Each row below holds a small network's activations on one record, seen along a few directions.
Records have a field called PIMA. Each example row is followed by its value.
Other fields move the rows too, some of them a lot.
(in the rows, 500 means zero)
Random noise pushes rows far along 12 fixed directions. That doesn't count. These rows show it; they differ only by the noise:
[551 503 461 411 687 442 669 715 613 471 553 533 507 499 451 509 485 613
 321 617 567 451 401 419 522 595 395 633 541 542 570 515 310]
[452 518 520 401 540 618 435 563 485 550 373 498 650 549 637 590 638 426
 327 405 588 484 606 462 429 553 520 678 552 428 672 453 549]
[614 499 564 640 230 525 413 401 421 569 593 445 440 509 473 448 413 345
 808 620 484 457 564 577 479 316 515 390 418 490 383 672 675]
[418 434 541 140 565 597 448 785 473 627 197 692 705 700 645 720 690 273
 138 446 713 621 611 384 539 431 466 840 614 194 720 195 204]
[733 379 484 566 499 544 620 461 393 574 637 638 402 551 396 458 462 318
 517 700 537 569 362 385 711 298 649 513 432 389 441 666 247]
[513 626 532 664 532 546 447 404 595 339 730 375 545 560 369 431 439 558
 583 668 407 377 404 339 372 424 451 366 254 636 457 627 659]
[410 859 593 482 467 535 528 450 535 295 301 367 534 717 685 640 779 603
 256 408 569 546 439 675 462 286 404 345 381 324 568 129 416]
[495 538 256 220 219 377 680 771 505 395 774 456 594 352 434 625 567 707
 345 494 619 576 519 587 262 194 492 580 519 692 237 626 197]
[507 535 838 485 285 506 285 520 508 634 279 480 578 627 489 556 377 347
 656 623 546 395 639 725 573 448 578 439 409 321 537 478 621]
[601 520 514 612 603 581 606 502 507 616 461 510 359 495 683 476 513 538
 480 561 524 451 482 527 588 674 491 587 627 500 586 536 605]
[447 564 454 517 378 459 537 510 553 447 664 452 428 407 461 428 388 555
 614 661 481 547 513 354 434 517 384 532 502 572 371 484 556]
[456 375 671 564 473 480 541 415 378 530 367 318 452 406 690 529 517 606
 751 492 483 504 465 591 494 605 476 530 435 449 606 589 835]
[650 571 720 544 402 524 376 557 532 673 546 537 523 624 461 741 380 495
 433 471 403 298 470 718 548 393 733 289 314 556 429 741 543]
[602 545 564 472 372 389 400 647 585 687 651 593 494 420 308 637 246 408
 470 418 397 357 573 538 531 586 558 411 506 618 400 735 466]

[520 487 311 329 549 452 577 760 578 386 433 524 559 651 502 500 675 557
 429 579 632 498 474 568 361 296 236 567 555 506 489 342 305] -> sof
[650 664 302 737 506 498 540 439 532 524 604 511 328 470 516 333 514 392
 565 428 467 409 572 556 494 575 330 411 706 603 481 537 590] -> foroz
[460 465 270 558 471 493 422 484 482 456 811 463 469 493 459 583 503 459
 637 338 308 486 450 211 245 376 270 370 392 733 391 621 734] -> puz
[495 579 551 587 451 482 544 476 480 584 314 481 295 546 757 515 550 495
 632 461 512 540 539 671 555 552 302 448 635 387 516 257 639] -> tiz
[490 611 538 568 446 641 630 375 484 275 492 304 543 595 657 387 702 783
 523 740 639 462 437 759 386 258 621 459 362 526 458 502 568] -> labim
[484 382 569 608 297 546 348 243 340 597 576 587 352 502 456 553 379 391
 737 535 320 666 441 398 630 308 729 310 332 413 254 530 602] -> gapil
[513 424 689 739 495 592 422  65 327 516 468 422 495 288 437 279 385 297
 713 494 446 609 530 320 703 750 775 537 453 356 634 677 713] -> lin
[801 173 191 438 527 471 651 880 364 731 651 710 327 723 576 694 607 214
 686 498 529 493 371 398 419  82  91 539 562 540 425 655 373] -> gogo
[552 517 583 642 436 582 443 490 627 633 519 494 411 420 518 241 280 567
 690 829 555 325 668 640 543 773 577 587 678 642 454 600 726] -> zeti
[652 368 222 546 717 584 726 449 354 485 772 565 439 458 555 624 689 645
 244 329 401 566 238 381 519 334 736 481 426 665 433 778 315] -> vigas
[384 321 462 344 470 633 504 542 475 476 649 533 633 455 520 491 480 633
 440 748 561 591 497 294 382 415 719 718 421 576 375 546 455] -> tiz
[356 736 322 662 237 511 310 186 546 392 760 539 372 387 279 268 324 249
 669 544 346 683 652 101 476 503 397 353 548 508 249 269 538] -> mapo
[315 715 542 481 332 570 147 389 637 460 479 535 636 586 340 444 397 316
 483 516 439 481 721 376 416 491 519 413 480 444 432 242 555] -> zikem
[626 371 361 518 739 552 609 644 492 550 508 560 431 649 611 597 638 527
 462 496 494 446 333 476 480 404 353 508 501 550 569 531 495] -> rekes
[338 522 614 298 362 469 530 520 473 487 373 428 643 325 590 581 536 659
 357 414 614 604 617 627 495 590 706 670 546 417 523 438 418] -> gapil
[443 559 582 482 562 547 622 488 433 650 404 675 190 615 812 789 529 601
 318 433 376 694 315 428 733 513 532 420 523 344 409 191 432] -> labim
[583 464 501 648 536 519 477 362 421 448 647 505 450 614 435 577 521 398
 586 463 367 507 336 380 513 268 472 295 267 500 447 588 521] -> suvak
[457 450 621 480 444 479 378 621 600 686 496 495 504 417 528 561 281 594
 622 532 418 323 626 602 414 740 511 513 565 648 452 632 773] -> toma
[732 600 460 649 406 404 392 582 511 629 533 509 502 523 377 492 463 156
 622 257 512 304 624 675 463 472 290 353 594 516 602 719 556] -> mos
[521 539 450 411 478 461 552 612 621 430 629 566 534 544 346 446 430 589
 402 728 562 520 475 416 490 385 532 545 451 542 375 470 235] -> mapo
[645 288 544 582 550 499 453 549 477 591 457 465 547 476 421 379 428 379
 762 577 533 338 549 594 500 596 462 540 520 555 614 771 672] -> gogo
[524 569 455 590 598 641 467 346 493 440 567 422 612 414 545 504 608 596
 328 321 445 410 510 546 415 615 732 466 474 638 566 700 631] -> toma
[456 781 213 529 488 512 508 516 621 506 585 582 375 456 600 506 583 541
 246 290 460 519 614 459 402 620 377 476 770 636 391 287 462] -> foroz
[350 589 439 501 451 468 544 300 418 357 302 446 432 404 563 340 636 403
 544 447 565 753 553 429 598 569 355 546 641 261 577 129 460] -> sof
[384 441 593 487 439 372 442 383 398 526 368 461 404 430 545 625 482 545
 602 307 367 613 447 530 574 541 505 358 421 414 460 374 609] -> zeti
[376 666 667 554 410 536 387 328 600 359 489 414 584 503 387 329 356 654
 511 750 497 475 557 551 523 560 705 434 400 509 390 389 514] -> suvak
[403 455 635 418 606 386 485 580 485 540 327 556 437 610 548 723 494 480
 480 380 392 577 351 454 598 509 344 393 406 339 566 290 482] -> fatel
[365 493 676 409 468 311 511 542 475 346 265 382 546 544 426 520 532 497
 655 491 545 585 441 598 528 420 257 401 382 286 585 263 453] -> zured
[554 329 516 577 483 542 396 421 458 547 458 523 491 528 406 315 414 318
 801 672 514 493 540 455 546 486 483 543 529 430 528 544 612] -> zikem
[639 411 605 706 725 394 703 175 364 237 500 230 598 271 315 326 616 673
 536 352 476 407 268 701 626 599 792 323 286 527 699 903 489] -> soti
[432 342 665 284 465 425 459 743 533 621 254 535 577 563 540 561 436 504
 574 606 627 451 586 701 523 517 448 642 559 396 575 432 471] -> vigas
[496 724 454 445 492 450 490 542 627 451 463 521 600 417 365 412 520 487
 197 378 595 435 638 669 539 643 579 514 680 516 551 432 246] -> mos
[597 567 500 670 554 726 534 355 538 395 623 529 459 743 501 321 555 485
 489 914 552 503 381 387 552 247 604 448 353 469 405 436 425] -> vot
[627 469 409 627 607 592 678 471 491 482 646 392 450 440 634 436 589 752
 484 549 518 374 408 641 422 524 592 491 513 734 490 774 635] -> vot
[403 471 769 377 433 460 479 523 431 513 472 570 504 644 511 825 441 526
 431 531 415 672 313 382 623 278 625 387 172 312 411 374 357] -> zured
[554 499 339 571 339 483 482 410 349 498 528 494 380 537 563 490 607 342
 711 380 454 584 523 520 449 254 329 375 531 448 425 463 576] -> sul
[530 532 500 478 300 466 547 553 408 597 303 409 422 467 758 520 591 468
 643 382 651 504 662 801 455 519 353 588 707 442 567 459 639] -> nuter
[609 626 647 605 551 563 506 538 540 576 219 517 393 749 661 482 589 406
 515 593 597 409 518 769 625 454 361 415 582 318 612 286 499] -> lin
[486 357 658 453 739 441 499 557 477 494 229 489 550 681 540 602 603 456
 518 432 497 492 365 537 596 506 352 467 385 311 755 361 515] -> puz
[367 535 419 434 608 231 689 420 521 249 618 441 418 245 251 437 434 668
 427 413 400 683 299 304 625 612 404 412 448 510 446 383 238] -> rekes
[425 516 505 518 545 416 422 226 395 333 454 445 655 361 289 426 570 313
 418 234 475 639 512 289 586 567 578 484 392 335 668 476 382] -> nuter
[510 657 424 494 685 462 655 600 616 330 661 465 539 562 450 573 574 647
 253 508 496 459 324 342 414 449 393 459 386 594 518 483 333] -> soti
[409 349 718 358 698 213 604 551 507 421 341 532 465 454 282 556 372 630
 477 528 422 593 245 461 761 604 480 423 342 331 562 401 243] -> fatel
[740 440 477 470 517 458 624 559 420 587 550 545 497 493 451 684 585 601
 298 312 481 389 374 856 595 326 800 335 460 570 460 813 265] -> sul

Here are new rows. What is PIMA for each?
[515 365 485 504 342 386 448 566 496 487 553 415 502 480 388 412 420 523
 842 633 486 422 526 617 362 355 358 435 440 589 377 651 641] -> fatel
[386 635 587 523 454 422 322 437 610 345 677 485 550 579 243 594 345 493
 526 493 292 469 399 301 437 382 467 221 196 540 340 433 492] -> gapil
[446 686 472 675 531 658 257 399 652 450 367 433 528 693 558 308 564 432
 628 621 507 355 659 540 361 540 313 441 553 524 561 290 814] -> rekes
[468 477 383 477 309 618 450 423 422 513 625 446 579 396 579 490 580 561
 512 452 529 507 610 583 345 375 707 541 531 643 380 669 597] -> vigas
[579 415 446 629 420 499 585 364 421 609 545 493 304 313 588 364 432 531
 721 524 467 524 551 597 590 641 557 518 670 557 451 639 654] -> sul
[408 606 591 414 394 493 485 508 612 616 428 593 448 352 486 447 327 627
 314 594 532 539 636 644 680 758 779 584 714 494 387 383 341] -> vigas
[442 645 612 574 379 544 254 567 558 704 581 528 424 651 694 911 392 629
 482 271 207 336 504 624 337 464 554 189 344 721 309 550 902] -> foroz
[539 405 561 675 583 619 510 353 551 600 765 565 342 416 453 433 239 671
 571 801 311 450 374 299 616 686 790 471 401 697 322 722 666] -> sof
[426 213 643 390 408 520 439 623 556 746 676 673 410 417 447 558 104 614
 677 905 377 533 496 280 584 641 708 656 444 624 247 629 593] -> sof
[558 538 665 532 611 523 569 551 592 584 446 668 341 652 486 462 330 445
 464 817 527 550 378 347 773 563 508 555 506 307 481 293 294] -> gapil
[435 775 366 581 624 615 472 421 574 415 440 490 482 586 642 465 682 517
 239 364 495 502 561 461 460 599 413 491 617 508 586 227 521] -> zeti
[444 513 586 567 695 466 483 412 609 341 327 464 555 525 333 175 473 492
 539 745 600 494 488 469 626 676 440 566 526 368 659 324 421] -> mos
[554 700 560 734 816 645 410 230 559 340 484 425 625 578 429 449 627 468
 214 294 408 335 421 455 552 666 662 342 372 520 737 569 547] -> suvak
[479 304 532 444 401 479 554 492 395 453 508 435 537 466 480 411 491 482
 712 697 594 628 463 416 494 370 496 610 423 407 499 544 507] -> puz
[638 429 754 719 740 586 376 305 555 551 398 525 541 583 318 311 342 452
 537 682 450 299 442 556 729 714 776 436 399 467 641 688 568] -> suvak
[554 635 531 548 512 490 368 467 549 577 444 587 480 601 422 568 461 306
 432 350 410 426 534 506 572 541 463 354 516 441 527 410 475] -> sof
[571 473 411 526 408 318 460 552 614 339 713 415 619 390  54 217 317 401
 775 708 525 352 554 471 382 434 313 427 439 628 422 701 433] -> sof
[607 596 308 558 549 615 459 597 688 624 640 662 448 529 436 322 404 444
 358 658 536 382 653 427 484 650 489 609 754 671 413 524 433] -> vot
[703 523 357 600 603 619 654 648 528 555 626 462 426 594 725 557 655 704
 430 513 553 288 427 748 341 388 462 470 558 751 479 726 606] -> tiz
[516 724 568 530 421 490 497 469 544 436 517 479 490 597 495 611 549 577
 355 443 467 447 452 678 507 340 581 269 402 529 408 453 413] -> soti
[493 735 345 475 164 560 217 486 560 592 650 574 612 462 370 578 469 351
 370 238 444 431 801 617 313 396 641 356 595 671 279 586 505] -> zured
[603 720 442 776 560 646 564 158 477 339 587 360 479 460 519 257 646 507
 420 488 538 471 485 513 549 539 654 419 501 519 606 589 557] -> puz
